Each row below holds a small network's activations on one input, seen along a few directions.
In each table, some parts of the input vary, and every possible input appears once, in random order.
Descriptions start from the smaller parts, as in this example, which fits no table here: line(6) and (point or line(9) or (values(2) and ring(5))).
Shared parts are said once, and a part with two or three values counts as separate values.
In the rows, 128 means zero.

Other details of the inputs vary at random and push rows far along two fixed directions, the same in every table; ignore that.

Table:
R1: [131  80 105 136 121 122 141 125 140 163 111 155 155 135 132]
R2: [126 105 109 142 104 124 128 121 146 161  91 152 141 137 125]
R3: [106 139 112 149 124 142 132 110 150 150 232 128 171 171 146]
R4: [160 102 104 164 137  98 108 138 139 158 103 143 147 130 125]
R5: [111 201 170 112 131 150 127 122 116  89 194  99 104 129 140]
R6: [150 117 118 140 146  98 102 136 134 124  88 135 131 128 119]
R7: [130 117 149  77 157 140 152 143  80  77  96 109  92  88 122]
R8: [128  98 113 141 117 115 123 126 146 152  94 142 144 133 121]
R9: [136  89 121 146 125 109 126 126 150 162 103 151 152 133 131]
R10: [136 127 147  87 142 141 148 146  83  87  92 107  83  83 118]
R11: [138 139 153  91 133 142 145 144  87  96  83 111  77  84 122]
R12: [128 181 119 168 130 118  89 120 154 126 207 111 147 167 128]
R13: [140 136 161  94 145 128 134 148  91  87  84 104  79  79 117]
R14: [ 99 154 109 154 107 144 121 107 159 147 216 125 164 173 136]
R15: [132 117 141  81 149 146 153 146  77  82  98 104  86  85 119]
R16: [118 204 159 119 119 162 132 129 100 100 205  87  92 114 134]
R17: [114 208 176 114 133 146 123 123 116  87 191  98  99 124 139]
R18: [118  92 116 119 129 119 134 121 145 133  94 151 150 143 127]
R19: [125 110 120 130 114 121 128 122 146 144  84 150 134 137 125]
R20: [121  78  92 124 121 133 142 125 131 145 107 143 148 136 123]
R21: [126 107 136 122 136 110 122 126 144 125  86 142 136 130 125]
R22: [135  94 115 139 113 124 139 125 141 168 101 157 145 134 135]
R23: [129 179 111 177 124 120  91 122 152 139 212 110 150 165 128]
R24: [135  98 118 146 112 119 132 122 147 170  99 160 147 134 135]
Description of these inputs: line(4) and (point or line(5)).
Changing only the line(4) part turns R20 into R3. The same change can be made to R14. Which row results?
Answer: R1
Change only the line(5) part in R11. List by row number the other rows that result.
Answer: R10, R13, R15, R19
Change only the line(4) part in R16. List by row number the other rows that result.
Answer: R5, R11, R22

Table:
R25: [101 145 129 138 100 143 133 110 172 153 192 140 160 163 143]
R26: [125 105 150  72 148 142 164 148  86  81  94 109  83  85 124]
R27: [128 162 135 118 135 175 157 141  72 115 223  89 103  98 137]
R28: [ 97 112 104 130 107 143 134 106 147 134 139 140 151 150 124]
R29: [151 100 129 152 135  99 115 133 141 145  77 155 146 135 129]
R30: [121  82  94 115 104 139 142 116 147 155  70 158 137 151 123]
R31: [157 132 170 112 151 117 119 148  87 106  80 111  78  68 124]
R32: [136 148 107 157 118 120  99 119 154 145 130 131 135 163 123]
R33: [103 109 134 127 116 137 138 104 151 153 146 146 151 145 143]
R34: [134 212 158 130 153 134 108 133 109  90 182  97  98 116 140]
R35: [115 158 109 175 115 119  88 113 164 135 183 123 156 164 124]
R36: [136 221 166 125 153 133 100 134 104  72 223  84 105 120 127]
R37: [110  82 101 126 104 120 150 113 149 167  67 167 152 142 120]
R38: [119  79 104 115 122 127 147 118 140 145  69 168 149 144 140]
R39: [116 198 131 177 109 116  96 113 164 145 207 118 150 171 130]
R40: [153 103 117 152 115  98 111 136 160 162  74 151 143 125 123]
R41: [ 79 150 123 135 115 151 129 108 158 135 222 112 172 182 139]
R42: [133 116 150  65 145 141 156 142  74  79  90 118  92  85 120]
R43: [123  61 118 125 119 124 155 115 150 154  70 175 163 143 135]
R44: [187 120 126 124 152 123 141 167  53 117 107  98  75  51 117]
R45: [140  90 112 137 144  98 114 142 150 133  90 138 134 135 118]
R46: [150 132 150 109 156 119 122 155  85  95  81  87  86  80 112]
Changing only one part turns R25 into R40. The same change can be made to R30. Which row results?
Answer: R32
What is each input in this table made of?
Answer: values(2) and (point or ring(10))
Change only the values(2) part in R36. List by row number the other rows that result.
Answer: R42
